Here are a small network's activations along a few directions, averaged over the inputs that share one value of a field.
Related values have similar rows: they may be neighbours, one step apart, or belong to one group.
In the rows, 500 means zero.
Random noise pushes rows far along 6 fixed directions. That doesn't count. These rows show it; they differ only by the noise:
542, 491, 455, 505, 520, 417, 581, 519, 580, 364, 537, 473, 447, 565, 578, 481
450, 501, 446, 376, 574, 650, 421, 539, 544, 531, 571, 397, 748, 535, 555, 512
160, 653, 427, 162, 556, 390, 496, 486, 281, 664, 570, 341, 665, 750, 488, 453
658, 451, 527, 443, 420, 546, 562, 758, 376, 274, 606, 715, 406, 248, 319, 578
351, 417, 497, 553, 518, 491, 511, 307, 801, 573, 626, 282, 521, 557, 561, 631
341, 722, 368, 288, 582, 465, 543, 485, 513, 431, 542, 243, 647, 810, 771, 426
571, 386, 410, 514, 631, 385, 517, 300, 721, 586, 261, 399, 654, 758, 616, 253
214, 387, 540, 250, 495, 281, 489, 495, 167, 808, 536, 621, 530, 517, 99, 477


Field Nog:
m12: 460, 339, 653, 715, 543, 632, 362, 566, 512, 609, 621, 578, 552, 215, 370, 610
m1: 435, 485, 526, 533, 451, 577, 537, 540, 626, 392, 672, 388, 494, 445, 497, 691
m11: 599, 599, 454, 578, 346, 409, 590, 438, 677, 395, 449, 378, 281, 482, 525, 555
m2: 549, 530, 599, 652, 554, 583, 465, 694, 385, 351, 696, 685, 504, 429, 614, 616
m10: 594, 744, 485, 630, 522, 586, 534, 562, 559, 279, 582, 378, 343, 528, 870, 585
m14: 583, 730, 351, 424, 416, 360, 653, 428, 455, 405, 362, 402, 302, 714, 665, 392
m18: 446, 851, 509, 307, 498, 634, 633, 603, 504, 308, 459, 408, 569, 562, 727, 458
m13: 563, 557, 464, 669, 516, 495, 507, 483, 375, 385, 612, 532, 451, 561, 658, 536
m3: 416, 529, 537, 517, 427, 599, 457, 594, 616, 394, 698, 460, 424, 277, 457, 665
m5: 420, 628, 485, 371, 502, 519, 530, 475, 310, 435, 505, 514, 610, 735, 690, 435
m9: 403, 334, 528, 625, 496, 558, 373, 304, 501, 874, 511, 508, 488, 397, 378, 625
m8: 578, 404, 483, 588, 480, 441, 573, 498, 441, 389, 478, 581, 375, 604, 508, 468
m6: 569, 475, 606, 508, 529, 676, 422, 539, 382, 583, 412, 650, 610, 339, 395, 446
m4: 395, 549, 522, 409, 444, 498, 411, 435, 596, 674, 427, 318, 487, 419, 420, 571
m16: 502, 656, 503, 508, 511, 536, 431, 643, 429, 470, 455, 509, 460, 437, 636, 497
m7: 630, 565, 350, 327, 592, 702, 308, 695, 280, 501, 401, 494, 895, 567, 546, 296
m17: 589, 522, 478, 441, 559, 661, 483, 443, 789, 459, 348, 418, 735, 471, 597, 418
m15: 565, 559, 498, 467, 418, 826, 398, 569, 578, 409, 673, 423, 549, 403, 518, 684
A value of Nog combines one of 6 hidden first parts with one of 3 second parts; all combinations occur once.
- Changing only the second part turns m2 into m6. m5 has the same second part as m2; what does that change turn m5 into? => m13
- Changing only the second part turns m1 into m7. m8 has the same second part as m1; what does that change turn m8 into? => m15
- Changing only the second part turns m17 into m3. m18 has the same second part as m17; what does that change turn m18 into? => m12

Field Tak:
u4: 586, 334, 453, 532, 349, 303, 567, 284, 740, 537, 300, 457, 296, 434, 224, 511
u16: 374, 752, 680, 323, 283, 650, 610, 389, 508, 394, 536, 434, 458, 264, 455, 629
u1: 686, 496, 467, 798, 569, 481, 449, 512, 666, 477, 447, 523, 353, 403, 639, 500
u15: 386, 827, 472, 268, 405, 619, 554, 518, 326, 483, 534, 360, 493, 658, 624, 575
u9: 506, 472, 490, 491, 572, 504, 613, 222, 706, 583, 394, 401, 683, 690, 533, 422
u7: 418, 642, 464, 591, 556, 423, 432, 763, 330, 374, 639, 531, 380, 391, 571, 519
u5: 770, 647, 333, 228, 412, 671, 421, 856, 83, 354, 443, 653, 615, 504, 406, 390
u6: 438, 318, 564, 639, 620, 444, 533, 573, 602, 534, 677, 543, 580, 512, 573, 564
u3: 688, 263, 447, 653, 576, 244, 412, 765, 44, 604, 550, 923, 203, 406, 346, 441
u14: 436, 501, 388, 487, 648, 317, 380, 511, 452, 652, 441, 393, 583, 732, 604, 370
u2: 260, 616, 530, 210, 283, 495, 707, 516, 476, 407, 694, 485, 415, 469, 263, 677
u13: 574, 493, 535, 508, 456, 352, 597, 578, 592, 325, 390, 516, 396, 461, 465, 467
u17: 608, 484, 572, 573, 315, 613, 583, 405, 492, 339, 670, 522, 302, 296, 311, 795
u12: 532, 297, 583, 965, 550, 392, 493, 486, 501, 499, 758, 701, 133, 416, 620, 607
u8: 234, 432, 635, 598, 582, 373, 544, 361, 585, 574, 598, 438, 403, 558, 565, 519
u11: 604, 377, 496, 591, 658, 428, 469, 510, 337, 537, 392, 788, 604, 614, 572, 321
u10: 360, 315, 378, 572, 715, 569, 317, 649, 421, 560, 823, 356, 816, 667, 709, 528
u18: 183, 474, 588, 370, 608, 388, 354, 557, 336, 763, 525, 473, 645, 569, 397, 426
A value of Tak combines one of 6 hidden first parts with one of 3 second parts; all combinations occur once.
- Changing only the second part turns u9 into u16. u10 has the same second part as u9; what does that change turn u10 into? => u18
- Changing only the second part turns u15 into u12. u6 has the same second part as u15; what does that change turn u6 into? => u8
- Changing only the second part turns u7 into u14. u1 has the same second part as u7; what does that change turn u1 into? => u3
